These are the activations of a small neural network, seen along a few directions. Each row is one input.
Each table varies a few parts of the input and shows all the possible inputs, shuffled.
A made-up example of a description, with smaller parts first: ring(5) and (point or line(11) or (values(2) and line(6))).
Shared parts are said once, and a part with two or three values counts as separate values.

A family of inputs:
row 1: [ -7   3   4  -2  26  67  16   0  16   8  16  35 -28 -42   3]
row 2: [ -6  26  20  44 -19 -18  -4 -20  -6   3  12  21  22 -10 -27]
row 3: [ -8 -51 -15 -28  26 -23 -25 -20 -17 -43 -27   5 -29   7   7]
row 4: [ 19  -7  -5 -27  -2 -40 -19  14   0  -5 -31 -59 -28  26  58]
row 5: [ 12 -20   5 -29  16 -44 -46 -24 -20 -35 -30   4 -41   4  49]
row 6: [ -7  -4   0   2 -15  15  25  33 -11   9  29 -17  16  13 -16]
row 7: [-25  -3   2  -3   3  23  22  37   4  25  44 -14   4  14   6]
row 8: [ -5   1   3  10 -12 -14  -9 -11 -38  -3  18  48  -4 -30 -25]
row 9: [ 11   1   1   1   8  60  20  -8   0  -6  -1  36 -17 -42 -17]
row 10: [  9 -22 -35 -21  10 -15  -6   8  32   4 -30 -66  18  53  12]
row 11: [ -1  33  12  18  -3 -18   0 -15  -5  -2   9  25  14  -3 -38]
row 12: [  2  26  -5   9 -38 -10  17  23  14  34  11 -12  42  22 -21]
row 13: [ -5  20   4  33 -54 -10  13  19  13  39  12 -17  51  13 -10]
row 14: [ 17  14  11 -25  28 -46 -38 -34  12 -29 -36 -29 -16  22  35]
row 15: [  1  12  -4   3 -14  16  15  27  18  26  21 -25  47  36 -19]
row 16: [ -4 -18   8   5  10   8  -8  -5 -31 -12  30  36  -1 -18 -25]
row 17: [ 32   8 -15 -23   0 -38 -29   4  31  13 -30 -70   6  45  54]
row 18: [ -3 -38 -26 -24   8 -17   3  18   1 -13 -29 -55 -15  32  15]
row 19: [-19 -17  13   0  28  15  -8   0 -16   5  46  37 -13 -17  -5]
row 20: [-18  14  -5  -1   4  25  11  30  33  41  37 -21  35  37   5]
row 21: [ 29   0   3 -25  24   3 -13 -14  12 -34 -67   7 -49 -27  62]
row 22: [-19  17  18   8  38  14  -2  -5  16   7  37  13   7  12 -15]
row 23: [  8  11   4  31 -28  37  19 -24 -10  11 -10  46 -14 -59  -7]
row 24: [ -9  -6  10  36 -27 -13 -13 -16 -39   1  21  44   4 -37 -14]
row 25: [ -3 -18  -8 -23  38 -24 -17 -30  16 -37 -34 -27  -4  27  -7]
row 26: [-14   5   5  32 -53  -9  22  23 -17  22  20  -9  20  -9  -6]
row 27: [ -2  16  16  12  20   6  -1  -9   1 -10  21  12  19  11 -37]
row 28: [  7 -31 -17 -26  31  27   8 -13  15 -41 -63   5 -37 -25  18]
row 29: [ -6  12  -3   7 -38 -10  27  28 -16  17  18  -5  11  -1 -17]
row 30: [ 12  18  -3   6 -14  37  21 -16  -8   4 -13  48 -21 -54 -18]
What do these inputs look like to the network? -> line(5) and (values(2) or line(4))
Changing only the line(5) part turns row 18 into row 28. The same change can be made to row 26. Which row results? -> row 23
Change only the values(2) part in row 3. List by row number the other rows that result. -> row 5

A family of inputs:
row 31: [ 16  43  17  25 -36 -49 -18 -21  16   0 -25 -23  33  11   1]
row 32: [-20 -12 -15  29 -47  55  62  28  -8  24  33  30  31 -26 -71]
row 33: [-14  10   5  -9  30 -21  -9  29  14  20  42 -33  22  62  -9]
row 34: [  5 -32  -5  -5  16   7  -1 -26 -37 -47 -30  29 -31 -37 -28]
row 35: [ 26  13  -9 -15  19  29   4 -11  53  15 -38 -39   5  10  29]
row 36: [ 22  41  -4 -13 -18 -24  -2   6  36  24 -24 -52  25  30  10]
row 37: [-22  23  22  26  10  58  21  28  -5  33  90  50  49 -15 -52]
row 38: [ 19  17  -2 -15  28  32  12 -16  38 -12 -53  13 -23 -23  28]
row 39: [  4 -25  -4 -32  12  23  -2  17   6 -12 -26   4 -46 -22  52]
row 40: [ 32  27  10  13  11   3  -6 -38  -3 -29 -39  39 -33 -44   7]
row 41: [-17  -1  23   8  21 -37 -36 -33 -20  -6  43  43   8   5 -25]
row 42: [-11  -1  26  -9  48   7 -20 -38 -23 -31  36  47 -30 -25 -15]
row 43: [ 10 -27 -16 -26   5  21  -4  26  20   8 -10 -40 -16  15  57]
row 44: [ -7 -39 -20 -30  33  35  20   0  12 -32 -41   5 -26 -12  -7]
row 45: [  3 -12   2   5 -32 -48 -30 -10 -44   1  -4  19 -19 -17  29]
row 46: [-10 -17  -7  17 -28 -49  -2  -2 -17 -18 -13 -29  33  30 -33]
row 47: [ -1   0   9  12 -42 -55 -14  11 -29   5   1 -28   8  16  36]
row 48: [ -8 -27 -16  10 -15 -39 -16 -27 -37 -25 -20  21   8  -7 -38]
row 49: [ 18 -19  12 -10  -5  -5 -18  -6 -40 -21 -14  27 -57 -43  33]
row 50: [-18   8  -1  35 -59  31  46  48 -20  59  44  12  -7 -53  13]
row 51: [-28  -4   7 -26  64  36  -3 -10  18 -17  19  20 -28   0   4]
row 52: [  1 -40 -34 -25  26  31  15  12  28  -8 -22 -44   2  28  -3]
row 53: [ 10  60  13  46 -55  64  45   4  17  50   9  35  27 -32 -27]
row 54: [-18  -8  -5 -15  59  33  -9   9  31   6  30 -27   0  39   7]
row 55: [-18   8  29  22  13 -47 -25  -4  -4   3  43  -4  32  40 -19]
row 56: [ 20  32   2  23 -22 -41 -28 -41  -2  -8 -29  29   7 -20  -3]
row 57: [  7  -1 -12 -22 -26 -28   2  37  -6  18   5 -51   4  37  45]
row 58: [ -1 -16 -28 -21 -11 -22  17  28   8   0  -8 -54  24  53 -21]
What do these inputs look like to the network? -> values(4) and (point or ring(6))
Changing only the values(4) part turns row 42 into row 49. The same change can be made to row 33. Which row results? -> row 57
A walk changes only the ring(6) part. It starts at row 56 and steps to row 40. List the rest of the walk in order. -> row 38, row 35, row 36, row 31
List by row number the other rows that have the values(4) part in common with row 52. -> row 32, row 34, row 44, row 46, row 48, row 58
Change only the values(4) part in row 32. List by row number the other rows that result. -> row 37, row 50, row 53

A family of inputs:
row 59: [-21  -4  33   2  52 -21 -45 -33 -15 -14  48  43  -9  -4   5]
row 60: [-11  30  14  27 -70 -30  20  48 -23  40  44 -25  31  17  -2]
row 61: [-21  10   6  -3  53   5 -18 -11  22  -4  47  -6  46  56 -63]
row 62: [  7   9  -4   3   3  61  32 -22 -10 -21 -29  76 -46 -79 -21]
row 63: [-10 -40 -26  11 -15  76  46  27  -5  12   6  27 -10 -47 -22]
row 64: [ 44 -15  -2 -36  23 -35 -27 -40  -3 -68 -97 -21 -58  -6  48]
row 65: [ -5  18  17  10  10  81  18  -1  13  25  14  58 -28 -57  22]
row 66: [ -9  -1   1  -6   0  79  50  60   4  36  46   3  -7 -24   1]
row 67: [ -5  27  -4   7  14  97  56  12  56  31  22   2  31  -7 -37]
row 68: [ 17  46  28  46 -60 -36 -24 -13 -11  38  24  30  21 -23  15]
row 69: [-34 -57  -8   3  21 -20 -16  -7 -35 -25  31  17   6  19 -40]
row 70: [ 21   1 -28 -44  37 -13 -10   6  72 -11 -65 -80  21  71  34]
row 71: [ -1  58  10  50 -43 -20  24   7  27  46  15 -23  68  30 -45]
row 72: [-28 -18  10 -15  34 -13  -9  26 -27   2  74  -2   6  42 -15]
row 73: [ 11 -21 -27 -58  11 -31 -10  33  21   3 -30 -82 -27  51  70]
row 74: [ 26  -3  -4 -30  37 -28 -48 -22  22 -21 -53 -43 -47  10  94]
row 75: [-11  -7 -12  42 -87 -38  15  13 -38  19   5  -6  42  -7 -22]
row 76: [ 14 -58 -36 -44   1 -32 -17   0   8 -25 -74 -69 -26  31  46]
row 77: [-14 -11  23  -1  41 -34 -28 -49 -35 -60  -2  55 -28 -28 -40]
row 78: [ 29  35  11  36 -63 -47 -10 -36 -45  -3 -25  46  13 -46 -27]
What do these inputs look like to the network? -> values(4) and line(5)
Changing only the line(5) part turns row 61 into row 69. The same change can be made to row 71. Which row results? -> row 75
Change only the values(4) part in row 60. List by row number the other rows that result. -> row 66, row 72, row 73
Change only the values(4) part in row 64. List by row number the other rows that result. -> row 62, row 77, row 78
